a =
140,115,104,140,120,138,109,111,136,124
127,126,128,128,129,133,132,133,135,136
The 5th-last entry, reading row by row: 133
The entry in the bottom-right corner -> 136
The entry directly below 111 -> 133
The entry directly above 127 is 140
What is the 2nd entry on the main diagonal?
Answer: 126
What is the second entry from the end, reading row by row?
Answer: 135

X =
[[114 127 123 133 135 115 115 143 117 143]
 [120 129 124 130 110 147 120 133 147 115]
 [133 111 141 140 118 134 149 122 137 128]]
Read off the last entry of the smallest entry's row.
Answer: 115
Read off the entry just left of the smallest entry.
Answer: 130
Read off the top-left entry.
Answer: 114
The entry in the top-right corner: 143
The second-last entry, reading row by row: 137
Read off the entry in the bottom-right corner.
Answer: 128
Read off the entry just right of the smallest entry.
Answer: 147
The entry directly above 130 is 133
The bottom-left entry is 133
The entry just left of 117 is 143

[[117 143 128 141 152 147 135  98]
 [143 128 144 119 103 127 138 149]
 [104 124 141 137 109 113 128 122]
 [ 98 147 131 132 152 148 132 135]]
Rows and columns are numbered from 0.
The entry at row 1, column 0 -> 143
Give the entry just right of 109.
A: 113
Give the entry at row 0, column 0.
A: 117
Give the entry at row 0, column 1.
A: 143
Give the entry in the top-right corner.
A: 98
The bottom-left entry: 98
Give the entry directly below 113.
A: 148
Give the entry just left of 137.
A: 141
Give the entry in row 1 and column 1.
A: 128
The entry directly below 122 -> 135
The entry at row 0, column 2: 128
The entry at row 1, column 2 is 144

Read these off the table that follows. Rows and columns are numbered from 0.
1) Find the entry in row 1 and column 0.
2) Find the maximum.
3) Find the entry at row 1, column 1.
4) Find the top-left entry.
5) Find the bottom entry of the column that holds the largest entry.
6) Find the entry just right of the smallest entry.
7) Find the entry in row 0 and column 1.
8) Find the entry in row 2 and column 2.
[[133 132 122 123 136 124 137 133 123 133 116 119 130 135]
 [121 120  99 112 127 120 133 131 119 132 130 131 117 115]
 [124 125 135 133 133 119 133 122 120 124 127 130 135 125]
 [135 134 110 123 132 117 132 126 119 129 138 137 125 149]
 [119 116 123 118 121 126 124 122 133 136 131 134 119 129]
 [118 119 141 135 126 116 137 124 142 139 138 129 122 135]
 [121 124 139 135 139 135 148 121 126 141 130 116 129 132]
 [138 128 136 113 126 132 137 117 128 115 124 124 139 131]
 [118 142 125 123 139 139 131 138 128 118 128 132 126 128]
 [134 129 110 100 133 126 122 120 137 132 132 128 126 134]
 [146 112 100 126 117 115 124 131 135 135 141 128 121 135]
 [144 138 108 132 133 112 123 133 133 135 121 140 128 148]
 [116 132 120 126 122 119 121 153 130 124 119 118 122 125]
 [112 114 122 124 127 128 117 115 141 137 133 128 134 119]
 [121 112 126 122 126 137 130 122 130 136 144 119 130 139]]
1) 121
2) 153
3) 120
4) 133
5) 122
6) 112
7) 132
8) 135

m = ((127, 128, 124, 128, 127, 127, 129), (146, 119, 124, 135, 130, 119, 147), (116, 152, 127, 130, 142, 131, 117), (127, 128, 124, 128, 128, 126, 128))
Find the entry just right of the smallest entry.
Answer: 152
The entry just left of the largest entry -> 116
The fifth entry in reading order: 127
Find the first entry in reading order.
Answer: 127

[[124, 125, 132, 128, 122, 127, 127, 137, 131, 122, 129, 131, 120, 114, 142, 125], [106, 133, 125, 127, 126, 126, 134, 123, 131, 129, 142, 118, 128, 120, 136, 128], [125, 130, 114, 126, 132, 131, 129, 128, 125, 134, 126, 120, 139, 128, 128, 126], [127, 123, 123, 128, 120, 130, 129, 131, 121, 134, 132, 126, 138, 142, 131, 128], [108, 134, 137, 128, 121, 127, 128, 130, 133, 131, 122, 134, 105, 134, 128, 129], [117, 135, 115, 129, 125, 128, 132, 134, 129, 124, 119, 122, 151, 135, 137, 128], [131, 131, 133, 129, 142, 124, 128, 131, 126, 125, 132, 129, 126, 150, 121, 123], [113, 129, 134, 128, 118, 127, 128, 133, 133, 124, 127, 122, 145, 124, 116, 127], [130, 123, 123, 127, 121, 125, 128, 121, 119, 122, 132, 131, 134, 113, 122, 131], [117, 133, 124, 129, 112, 130, 128, 131, 124, 129, 130, 138, 142, 139, 121, 130], [132, 124, 138, 127, 129, 125, 127, 127, 122, 126, 130, 128, 111, 128, 143, 129], [123, 134, 124, 127, 128, 132, 131, 122, 127, 126, 135, 122, 131, 130, 130, 126]]
Read off the entry just left of the largest entry.
A: 122
The largest entry is 151
Read off the entry just right of the smallest entry.
A: 134
Read off the entry just right of the largest entry.
A: 135
The entry just left of the smallest entry: 134

A =
[[122 126 113 128 129 131 119 128 140 119]
 [131 127 135 126 127 126 129 128 122 130]
 [129 115 134 118 148 144 106 145 152 112]
 [128 147 116 146 110 115 150 113 115 142]
 [122 111 127 112 140 137 106 138 141 112]
 [131 111 153 108 136 130 120 136 114 128]
 [129 119 143 117 127 124 128 128 112 132]
 [127 113 142 111 133 128 118 132 119 123]]
Indices start at 0.
The entry just left of 137: 140
The entry directly above the largest entry is 127
Give the bottom-left entry.
A: 127
Give the entry directly below the largest entry.
A: 143
The entry in row 0 and column 2 is 113
Give the entry at row 0, column 0.
A: 122
Give the entry in the top-right corner.
A: 119
Give the bottom entry of the column that holds the largest entry.
A: 142
The entry just left of the largest entry -> 111
The bottom-right entry is 123
The entry in row 1 and column 0: 131
The entry at row 2, column 0 is 129
Give the entry just right of 108.
A: 136
Give the entry at row 0, column 1.
A: 126
The entry directly above 150: 106
The entry at row 1, column 1 is 127
Give the entry at row 2, column 2.
A: 134
The maximum is 153
Give the entry directly above 141.
A: 115
Give the entry just left of 120.
A: 130
Give the entry just left of 138.
A: 106
Give the entry just left of 124.
A: 127

Questions about the matrix below. Indices start at 0.
1) Which number is the entry in row 0 and column 0?
2) Which number is the entry just right of 131?
3) Which number is the entry in row 0 and column 2?
4) Which number is the entry just left of 107?
5) Which number is the largest entry?
6) Which number is the entry in the top-right corner?
7) Which number is the entry directly above 130?
8) Which number is the entry at row 1, column 0?
[[119 118 140 155 154 153 151 148 127]
 [139 123 119 131 130 124 126 125 124]
 [123 144 125 101 100 107 106 109 152]]
1) 119
2) 130
3) 140
4) 100
5) 155
6) 127
7) 154
8) 139

[124 120 122 118 141 116 131 115 121 141 119 134 112 150]
The entry just left of 116: 141
The entry just left of 112 is 134
